Each row below is a small network's average activation on inputs in which a field has the value named, seen along a few directions.
Related values have similar rows: they may be neighbours, one step apart, or belong to one group.
In the rows, 500 means zero.
Random noise pushes rows far along 3 fixed directions. That doesn't count. These rows show it; they differ only by the noise:
[327 552 497 142 382 642 461 727 799 203 492 699 494 390 502]
[458 604 434 402 357 649 505 412 764 169 477 461 547 402 447]
[385 653 446 372 345 550 464 441 553 332 493 490 438 324 454]
[467 700 403 562 325 531 487 213 476 346 485 318 452 317 415]
[482 448 577 518 444 549 459 413 589 258 394 456 539 492 462]


Field VAKIP:
fos: [685 273 605 574 581 668 529 552 721 447 375 680 697 674 388]
voni: [433 697 475 310 577 386 494 657 377 782 715 493 376 587 607]
labab: [405 725 237 371 360 426 646 621 472 941 615 622 390 303 516]
bibet: [370 912 119 255 435 616 632 471 541 761 596 502 480 222 482]
pum: [788 246 582 815 560 473 602 445 724 482 340 374 667 585 461]
vula: [596 239 453 462 799 627 581 834 768 311 544 628 609 781 687]
rata: [629 299 466 559 515 648 532 450 715 321 693 366 600 781 654]
pato: [412 860 331 201 447 575 501 681 716 311 802 693 530 359 397]
gokon: [271 690 446 100 324 606 447 711 642 377 580 722 385 296 524]
VAKIP is arranged as 3 separate groups.
List the group mates of vula, in the order listed. -> voni, rata
List the group mates of pum, in the order listed. -> fos, labab, bibet

Field PALUS:
kipet: [411 465 572 473 525 461 433 552 307 566 300 604 399 411 493]
migo: [612 206 697 590 839 411 451 712 343 594 453 637 637 776 497]
vupig: [484 707 601 523 367 431 380 292 344 446 508 389 400 348 374]
fugo: [409 354 519 315 609 537 564 783 694 548 351 635 561 573 620]
fikim: [531 584 342 554 263 632 545 240 669 305 565 346 563 262 420]
faf: [631 585 319 556 473 619 597 363 610 605 588 320 491 491 557]
fegan: [346 403 709 470 560 348 371 550 169 585 551 610 411 685 548]
vepab: [612 776 266 601 339 567 663 320 771 500 549 424 605 377 342]
dav: [455 345 621 652 593 236 406 557  56 680 555 439 289 570 647]
PALUS is arranged as 3 separate groups.
List the group mates of vepab, in the order listed. -> migo, fugo, faf
List the group mates of fikim, in the order listed. -> kipet, vupig
